Each row below holds a small network's activations on one record, seen along a few directions.
Records have a field called BALUG. Each example row is followed by its value.
The largest differences between rows may come from other fields.
(in the rows, 500 means zero)
Random noise pushes rows far along 2 fixed directions. That doesn't count. These rows show it; they differ only by the noise:
[464,569,342,446,523,512,453,497,536,475,498,529,490,507,582]
[415,682,446,336,504,673,695,611,668,291,490,472,693,486,644]
[438,667,321,345,504,618,574,541,610,393,515,509,584,457,662]
[479,436,493,587,550,409,390,498,483,498,448,523,455,609,447]

[641,603,507,610,231,316,358,208,489,728,471,418,472,443,492] : mokol
[574,457,403,572,465,438,313,459,468,591,503,456,430,522,520] : kunot
[516,636,284,384,425,632,498,411,493,586,526,531,527,423,585] : poto
[479,413,589,547,639,432,467,594,481,449,489,522,408,621,450] : sef
[493,432,736,593,613,526,700,721,622,260,454,446,622,590,393] : sef
[609,696,346,344,240,494,522,233,551,630,529,485,548,364,675] : kamen
[506,474,332,420,462,538,521,470,519,540,559,580,461,460,595] : fevu
[449,547,577,427,410,535,638,577,619,417,450,455,667,534,456] : mak
[357,408,537,520,706,547,545,591,460,403,422,518,498,532,509] : dodi
[472,467,383,491,516,554,495,477,526,504,556,607,411,481,570] : fevu
[469,418,688,645,531,471,582,535,477,447,495,469,501,577,414] : dodi
[439,487,483,486,505,601,516,629,574,448,520,444,571,499,550] : poto
[515,547,486,415,454,552,503,479,504,499,508,468,607,417,596] : suful
[531,511,368,410,534,550,489,490,522,485,626,525,437,405,552] : suful
[573,468,610,656,366,328,479,431,474,562,443,479,559,611,326] : nemuf
[488,515,565,500,570,590,591,605,597,350,447,563,506,536,545] : zug
[560,419,628,638,452,380,490,420,517,503,480,532,480,592,418] : zug
[511,532,549,495,401,491,547,430,575,437,481,501,491,459,507] : kamen
[502,342,510,563,524,423,407,459,468,512,523,605,346,536,449] : vof
[561,646,327,421,256,407,441,320,530,637,518,459,524,391,566] : tonat
[481,501,658,492,465,505,550,567,507,364,465,454,537,541,537] : mokol
[493,724,266,319,321,526,500,368,552,532,598,508,517,365,671] : tonat
[458,557,374,460,535,574,559,581,532,360,517,540,490,522,513] : nemuf
[501,317,649,688,424,364,476,502,500,551,437,454,562,657,310] : gapoz
[579,611,644,437,279,486,548,360,529,540,449,382,686,517,514] : vekat
[421,487,603,504,458,490,586,562,542,370,538,515,588,565,429] : mak
[535,468,743,640,365,426,519,436,495,588,433,476,671,656,414] : gapoz
[616,483,364,592,459,382,234,316,381,699,521,544,343,542,508] : kunot
[451,460,687,414,512,604,710,625,607,320,453,542,622,535,493] : vof
[597,609,228,385,341,467,321,269,414,684,504,479,384,406,558] : vekat

Here are new rows. What is BALUG for each?
[472,404,575,623,502,452,441,569,439,546,436,571,483,613,373] : gapoz
[445,412,409,567,607,547,357,476,438,513,480,551,435,535,502] : poto
[500,596,420,330,392,590,599,502,666,509,482,514,585,382,642] : vof
[406,427,340,525,679,553,415,598,406,502,509,600,253,503,490] : dodi
[559,425,729,584,420,414,592,490,627,499,377,443,615,621,391] : zug
[538,518,644,571,376,419,467,485,530,494,429,421,525,506,501] : mokol
[527,536,493,521,343,560,560,428,597,513,530,394,647,498,509] : poto
[507,677,329,417,348,501,468,406,515,520,543,525,475,398,566] : tonat
[496,490,453,469,495,594,551,581,503,460,481,604,509,474,598] : fevu
[508,532,170,434,479,477,395,413,367,678,598,570,305,389,614] : dodi
[447,463,463,586,540,479,476,499,460,528,536,527,382,489,479] : dodi
[530,522,337,464,539,535,398,464,486,543,522,491,394,526,488] : kunot
[462,432,652,566,529,463,560,524,465,532,460,489,498,588,425] : dodi
[467,355,433,606,598,470,352,500,460,575,491,655,284,546,458] : fevu
[414,535,509,439,569,647,689,616,542,339,557,484,529,487,587] : dodi
